Each row below holds a small network's activations on one input, seen along a few directions.
In each table, some parts of the input vary, and every possible input appears once, in random order.
A made-up example of a description, with smaller parts first: one of 4 places along a line, together with either a single point or (one of 2 separate values, together with one of 5 places around a ring) or one of 11 places along a line.
Shared parts are said once, and a part with two or three values counts as separate values.

Rows:
r1: [-39 -62 -10   1  -8  50 -42  13 -65  37  48]
r2: [ 88 -32 -44  13 -31 -59  50 -61  16 -15   8]
r3: [  8 -31  22  17 -11  64  16 -22 -56   7  93]
r4: [ -2  95  39   5  15 -54  38  10  97 -50 -61]
r5: [ -45   60    8   -9   19  -64  -15   48   88  -22 -104]
r6: [ -7 -15  10   4 -14  18 -38  44  -7  60   1]
r7: [ 32  62  46  -2   6 -12  25  17  57   6  -9]
r8: [ 41 -63 -78  -2 -26 -71  -4 -25   9  17 -38]
r9: [-73 -46 -42 -23  31  55 -39 -25 -97 -38  13]
r10: [ 40  19  41  19 -17  31  18   9   3  30  46]
r11: [-29 -15  -9  -6  27  67  19 -61 -92 -67  56]
r12: [-13  27  16 -17   9 -23 -28  53  47  35 -53]
Question: Describe the family of inputs behind these rows.
Answer: one of 2 separate values, together with either a single point or one of 5 places along a line
Question: Which other rows does r6 become when the place on the line of 5 takes its other values? List them by row number.
Answer: r1, r5, r9, r12
Question: Which other rows does r7 become when the choice among 2 separate values takes its other values? List them by row number.
Answer: r12

Rows:
r13: [ 96 -41 -42   5 -40 -61  30 -24  14  56   2]
r14: [-14  74  15  20  -2 -23  23 -15  52 -44  -9]
r15: [ 80 -54 -21  38 -52 -58  48 -26  40   7  42]
r16: [ 26  57 -11 -29  27 -14 -27  10  37   3 -57]
r17: [-91 -67 -31 -20   8  30 -47  -7 -66 -10  33]
r18: [-79 -45  -2  43 -25  42 -29 -19 -61 -11  66]
r19: [ 75 -50 -72   0 -31 -61  -6 -24  10  18 -42]
r20: [ 12 -18  26  21   7  61  30  -4 -34 -11  69]
r21: [-14   8  -4 -41  41  -3  13 -33 -21 -54 -26]
r22: [-81  24  11  -9  25 -53 -22  66  62 -12 -78]
r23: [ 46  66  22 -28  14  -8   7   6  42  41 -16]
r24: [-25  29  69  25 -24 -11   1  72  89  21 -16]
r25: [-34  -3   1  37   1  46  26 -28 -49 -43  32]
r26: [-27  33  12  -3  14 -30 -52  81  51  32 -90]
r27: [ 28  -5   2 -16  16  61  13  -2 -61  38  31]
r28: [ -2  35  23  16   3   6  32 -41 -18 -58  11]
r29: [-15 -48  -2 -10  -9  58 -40   8 -72  70  65]
r30: [  7 -13 -30 -22  22  58 -21   2 -65  -1 -11]
r31: [-26  46 -11 -33  41 -36   3  -7  49 -39 -46]
r32: [ 42  20  48  -1   6  22  35 -16  -4 -26  47]
r33: [ 23 -62 -71  -2 -16 -82  24 -47  24 -21 -34]
r34: [-46 -27 -27 -23  35  36   8 -18 -53 -40  -3]
r35: [ 58  30  26 -35  18  20  18 -15 -31  24   8]
r36: [ 36 -38 -46  54 -55 -72  44 -54  25 -25   4]
r37: [ -7  39  49  -2  -4 -18 -18  71  61  73 -54]
r38: [-36 -54 -35 -18  -5  53 -75  14 -78  29  24]
r39: [ 38  21  -6 -39  27  18 -17 -13 -34 -14 -36]
r40: [-31 -61  23  28 -17  58 -24   5 -45  22 102]
r41: [-69  49  38  42 -22 -35  -2  55  67 -16 -43]
r42: [ 29  56  43   2  -2  -4  26   7  69 -10  24]
Question: Describe the family of inputs behind these rows.
Answer: one of 5 places around a ring, together with either a single point or one of 5 places along a line
Question: Changing only the place on the ring of 5 turns r38 into r29. The same change can be made to r30. Which row results?
Answer: r27
Question: Which other rows agree with r24 in the place on the ring of 5? List them by row number.
Answer: r15, r20, r32, r40, r42
Question: A walk changes only the place on the line of 5. It starts at r41 and steps to r14. List the rest of the walk in order.
Answer: r28, r25, r18
Question: A walk changes only the place on the ring of 5. It starts at r13 and steps to r15. List the rest of the walk in order.
Answer: r36, r33, r19

Rows:
r43: [ 77   5 -11   0  -8 -35  51 -42  20 -14   4]
r44: [14 30 51 11 -6 18 17 19 26 19 33]
r45: [ -1  32 -14 -15   8 -52 -35  44  58  22 -89]
r46: [-44  73  39  -4  21 -14  -3  30  53 -27 -48]
r47: [ 16 -36 -41  10 -24 -62   6 -11  33  -2 -27]
r48: [ -2  -3  44  14  -6  65   0   7 -36  15  71]
r49: [ 85  16  -8   4 -11 -48  55 -37  36 -14 -12]
r50: [-37  86  40   2  17 -26  -1  32  68 -27 -64]
r51: [-24  -5 -16 -28  15 -12 -41  32   6  25 -45]
r52: [-49 -47 -27 -19  12  55 -53  14 -85  27   1]
r53: [ 57 -25 -21  -1  -7  11  34 -58 -35 -13  48]
r54: [-78   2  21  -1  31  82 -24  12 -67 -30  29]
r55: [-43 -38 -23 -24  15  37 -50  18 -59  26  -9]
r56: [-57  47  35 -11  28  14  -9  25  19 -27 -19]
r57: [ 70  -6 -14  -2  -7 -21  45 -48   3 -13  20]
r58: [  8 -47 -43   8 -22 -49   2 -16  14  -1 -12]
r59: [ 46 -41 -32   6 -12  46  21 -68 -81 -15  73]
r60: [ 33  69  54  24 -14 -21  30  30  75  21 -13]
r61: [  1 -57 -45   8 -20 -35  -2 -22  -6   0   3]
r62: [ 8 19 49 10 -5 33 12 15  7 18 46]
r63: [ -7 -12  40  19  -8  83  -7   3 -61  13  82]
r64: [20 43 52 14 -8  4 22 23 43 20 18]
r65: [ 92  28  -6   9 -15 -61  60 -32  50 -15 -28]
r66: [-62  35  32 -11  31  29 -12  22   0 -28  -5]
r67: [ 51 -34 -26   1  -9  28  28 -64 -57 -14  61]
r68: [ 63 -16 -17  -3  -6  -5  40 -53 -15 -13  34]
r69: [ -9  19 -15 -21  11 -40 -37  41  42  23 -74]
r70: [ 24 -24 -40  14 -27 -74  10  -6  50  -3 -43]
r71: [-73  13  26  -6  32  63 -20  15 -43 -29  19]
r72: [-17   7 -15 -26  14 -26 -38  36  25  24 -59]
r73: [-37 -27 -20 -28  16  20 -46  23 -36  26 -20]
r74: [  3   8  47  11  -5  48   6  11 -14  17  59]
r75: [-68  24  29 -10  32  46 -16  19 -21 -28   7]
r76: [ -5 -67 -48   9 -20 -20  -6 -27 -28   1  16]
r77: [-18 -84 -56  19 -23  13 -16 -36 -78   2  40]
r78: [-31 -16 -18 -29  16   3 -43  28 -14  25 -32]
r79: [ 26  55  53  18 -11  -9  26  27  60  20   3]
r80: [ 32 -12 -39  19 -31 -86  13  -1  66  -5 -60]
r81: [-51  60  37  -8  25   0  -6  27  36 -27 -33]
r82: [-12 -76 -52  13 -21  -4 -11 -32 -52   1  29]
Question: Changing only one part turns r57 into r53. The same change can be made to r51. Which row results?
Answer: r73
Question: Changing only one part turns r75 into r50. The same change can be made to r76. Which row results?
Answer: r80
Question: Describe the family of inputs behind these rows.
Answer: one of 5 places around a ring, together with one of 8 places along a line
Question: A walk changes only the place on the ring of 5. It starts at r72 and steps to r47. List the rest of the walk in order.
Answer: r43, r64, r81
